These are the activations of a small neural network, seen along a few directions. Each row is one input.
Each table varies a few parts of the input and shows all the possible inputs, shuffled.
Descriptions start from the smaller parts, as in this example, which fits no table here: one of 6 places along a line, together with either a single point or one of 11 places along a line or (one of 3 separate values, together with one of 5 places around a ring).
Shared parts are said once, and a part with two or three values counts as separate values.
In the rows, zero is written as 128.

Other details of the inputs vary at random and push rows far along two fixed directions, the same in every table; ignore that.

Rows:
R1: [188  69 170 181 128 117 130 122 148  58 205  84 117 145 199  86 179]
R2: [130  58 176  72 205 136 102 206 107 116 179 169 130  77 150  79  99]
R3: [ 31 152 163 131 104  95 184 150 156 175  55 182 171 176  34 130  73]
R4: [144 173 133 140 108 105 158  59 132 142  33 139 120 196 125 176 101]
R5: [160 102  88 119  90 130 144  59 147 177 123  52 105 174 175 172 103]
R6: [ 62 167 159  85 162 164 126 186 122 126  78 198 171 116   8  90 120]
R7: [223 107 161 118 180 166  79 114 101  19 162 109  93 148 194 100 181]
R8: [ 76 193 166  86 157 145 146 165  97 122  69 231 177 134  57 117 135]
R9: [ 55 163  98 169 107 109 147 118 148 159  36 152 124 132  25 132  80]
R10: [ 47 150 106 129 114 102 170 188 140 181  78 194 126  62  87 176  66]
R11: [120 132 142 162 145 131 103 185 101  70 188 165 140  85 116  82 198]
R12: [ 83 143 126  99 142 110 154 156 107 190  67 187 123  99 100 180  60]
R13: [128  82 188  89 162 140 129 149 131 106 131 145 160 175 111  57 125]
R14: [207 146 114 147 145 146  69  93  98  38 184  91  92 120 172 108 222]
R15: [122  91 166 177 163 118 116 205 115  51 191 185 128  75 122  67 173]
R16: [165  47 105 131 124 147 105 102 164 129 203  31  90 120 209  98 129]
R17: [129  66 171  77 173 138 141 214 122 112 180 168 128  81 154  93 120]
R18: [198  46 142 104 164 126 107 109 124 124 178  72  95 136 223 112 115]
R19: [ 96  71 187 151 125 115 143 170 153  98 179 121 157 130 108  60 143]
R20: [128  80 154 155 172 126 119 167 134  57 144 158 110  95 105  64 126]
R21: [ 42 106 143 113 150 119 155 239 143 147 121 210 133  31  86 115  71]
R22: [140 149  82 147  83 102 174  53 150 195  55  89  92 161 159 226  76]
R23: [122 149  60 174  75  94 163  59 161 194  68  81  84 133 159 221  82]
R24: [ 38 114  98 129 101 115 168 148 168 209  90 138 129 106  77 147  53]
R25: [ 54  88 134  85 154 131 140 168 137 207  93 166 148 122  66 113  33]
R26: [207  99 136 156 164 135  77 116 108  17 187 108  78 109 184  91 196]
R27: [ 55 140 182 164 127 109 171 215 131 118 108 233 160  93  64 118 127]
R28: [204 103 115  86 134 153 108 124 107  99 211  78 117 119 217 123 170]
R29: [147 223  59 169  74 126 110  38 127 152  68  80 109 146  84 181 164]
R30: [115 126 141 152 126 127 107 168 124 103 187 127 158  98  89  59 190]
R31: [ 62 109 119  96 126 121 154 134 138 219  72 147 138 135  79 147  36]
R32: [200 159  57 115  95 142  86  16 118 180 137  30 113 171 183 192 131]
R33: [126 203  42 145  60 113 139  74 121 183  90  93 103 116 153 226 120]
R34: [ 39 150 113 197  93  91 160 139 149 163  75 150 143 122  35 120  96]
R35: [148 144 168  89 192 180  90 168  91  47 143 168 133 121 112  81 174]
R36: [119 118 176  94 137 136 118 158 129  99 179 140 192 158 105  65 184]
R37: [ 54 126  96 150 113 104 174 152 168 190  67 156 113  80  96 169  47]
R38: [111  83 156 192 150 106 137 174 144  76 167 152 130  95 115  69 136]
R39: [215  85 159 127 171 153  93 112 120  39 151  94  98 164 185  90 152]
R40: [210 206  98 156  82 122 114  25 108 106 124  75 124 214 204 193 208]
R41: [132  88 161  63 198 156  87 200  95 113 195 160 147  78 141  74 118]
R42: [ 74 182 167 142 122 102 176 162 131 142  61 224 153 151  75 159 110]
R43: [166 212 117 142 100 113 142  39 111 129  37 137 109 192 150 210 138]
R44: [179 151  69 104  97 141 101  41 116 182 137  52 125 161 168 180 127]
R45: [184 100  89 109 107 159  85 106 143 128 222  38 115  96 195 107 167]
R46: [133  70 216 121 168 116 147 188 149  77 175 168 151 151 133  56 135]
R47: [185 156  60 110  68 140 123  32 132 172 136  39 120 165 176 194 141]
R48: [195 175  69 117 105 130 105  44  90 159 122  65 101 150 201 210 133]
R49: [206 138 134 168 103 138 103 100 104  65 202  82 130 148 208 128 237]
R50: [131  84 170 104 170 158 106 158 129  88 128 126 138 158 100  58 117]
R51: [130 125 173  74 160 160 111 143 114  98 149 147 182 154 100  64 174]
R52: [ 73 137 111 119 132  99 156 120 135 217  34 160 118 125  90 186  22]
R53: [119 200  53 143  73 122 132  88 127 171  93 102 105  97 145 214 112]
R54: [111 110 168 129 115 133 121 170 129 101 191 126 182 115 101  66 194]
R55: [123 190  37 138  47 126 135  53 144 207 102  62 114 129 133 208 117]
Each input here is: one of 5 places around a ring, together with either one of 5 places along a line or one of 6 places around a ring.
Changing only the place on the ring of 5 turns R15 into R38. The same change can be made to R42. Which row results?
Answer: R46
Change only the place on the line of 5 in R5. List by row number the other rows that result.
Answer: R16, R24, R25, R31
Change only the place on the ring of 6 in R3. List by row number the other rows that result.
Answer: R9, R13, R19, R34, R50
Start at R1 and move only the place on the ring of 5, one step at a time. The first step leads to R19. Which rows follow, in order?
Answer: R54, R49, R27
Start at R53 and move only the place on the line of 5, one step at a time. The first step leads to R33. Which rows follow, in order?
Answer: R28, R48, R41
Start at R14 and move only the place on the ring of 6, one step at a time. The first step leads to R35. Which rows follow, in order?
Answer: R8, R40, R49, R11
